These are the activations of a small neural network, seen along a few directions. Each row is one input.
In each table, some parts of the input vary, and every possible input appears once, in random order.
Descriptions start from the smaller parts, as in this example, which fits no table here: values(3) and (point or ring(9) or (line(6) and ring(8))).
Shared parts are said once, and a part with two or three values counts as separate values.
In the rows, zero is written as 128.

Other details of the inputs vary at random and push rows far along three fixed directions, the same in every table; ignore that.

Table:
row 1: [157 123 183 157 152 127 126 134 116 120 117]
row 2: [116 191 158 114 139 137 116 104 136 127 149]
row 3: [ 94 230 142 107 134 128 101  86 116 141 169]
row 4: [106 143  85  82  78 124 106 130 123 133 145]
row 5: [102 172 131  94 119 135  93 122 116 148 140]
row 6: [ 90  75  65  40 101 113 104 196 106 161 123]
row 7: [163  97 196 171 208  94 119 172  58 158 100]
row 8: [137 120 123 124 115 147 144  81 128 124 133]
row 9: [142 107 126 150 134 141 158  91 123 137 125]
row 10: [123 150 122 142 128 127 138 107 165 120 134]
row 11: [176  48 166 180 166 123 160 163 141  99  93]
row 12: [137 157 106 161  96 141 163  89 197 100 142]
row 13: [ 97  40  61  40 101 114 112 221  83 152 112]
row 14: [151  56 125 132 131 126 149 172 142 112 102]
row 15: [108 170 167  73 147 141  79  95  40 169 161]
row 16: [122 127  85 116  80 138 130 121 158 109 128]
row 17: [154  75 140 170 160 136 176 102 150 129  92]
row 18: [119 130  82 123  97 132 153 127 159 118 136]
row 19: [109 177 121 115  92 153 132  87 179  96 153]
row 20: [117 104 111 110  98 130 124 141 145 118 120]
row 21: [149 167 154 160 132 134 133  90 147  99 147]
row 22: [135 115 136 157 143 114 141 131 144 127 110]
row 23: [152 134 165 165 174 112 123 139  82 141 137]
row 24: [ 99 140  81 102  92 119 114 131 122 144 143]
row 25: [138 141 181 139 175 121 113 135 102 137 133]
row 26: [127 160 121 137 106 139 118  98 141 109 140]
row 27: [ 87 185 112  93 121 123  85 118  99 157 148]
row 28: [160 105 193 184 175 122 141 135 134 119 102]
row 29: [132  30  75  94 117 108 143 205 103 128 102]
row 30: [107 157 132 115 126 137 104 119 132 135 130]
row 31: [112 147 138  96 165 103  87 169  20 175 155]
row 32: [135 120 135 148 152 118 126 142 120 140 107]
row 33: [144 139 124 171 111 132 154 107 168 114 125]
row 34: [142 168 163 150 145 131 127 105 114 108 148]
row 35: [152  99 142 167 161 119 166 144 151 117 102]
row 36: [127 165 156 123 165 109  82 146  34 171 145]
row 37: [125 130  80 138  59 143 157  92 214  83 129]
row 38: [127  39  85 101 104 126 132 191 128 127  91]
row 39: [131 120 100 111 101 127 130 132 137 116 137]
row 40: [154 110 186 170 185 125 146 142 128 115 110]
row 41: [115 123 111 114  97 134 134 128 172 124 119]
row 42: [104 180 106 118 107 131 103 108 115 141 154]
row 43: [115 129  88 116 106 127 144 125 175 125 126]
row 44: [143 112 135 163 113 148 148 112 181  91 110]
row 45: [127 152 170 126 151 150 127  74 117 144 134]
Each input here is: ring(5) and (point or (values(2) and line(4))).
The inputs of row 25 and row 23 match in every part but the ring(5) part. If row 41 is changed in the same way as row 25 into row 23, which row does it become?
> row 33
The inputs of row 16 and row 32 match in every part but the ring(5) part. If row 37 is changed in the same way as row 16 into row 32, which row does it become?
> row 22
Start at row 36 and move only the line(4) part, one step at a time. The first step leads to row 33. Which rows follow, in order?
> row 12, row 18
Change only the line(4) part in row 43. List by row number the other rows that result.
> row 7, row 32, row 35
Start at row 40 and move only the ring(5) part, one step at a time. The first step leads to row 3. Which rows follow, in order?
> row 31, row 34, row 19
Which other rows agree with row 20 in the ring(5) part? List them by row number.
> row 1, row 11, row 13, row 14, row 15, row 19, row 38, row 44
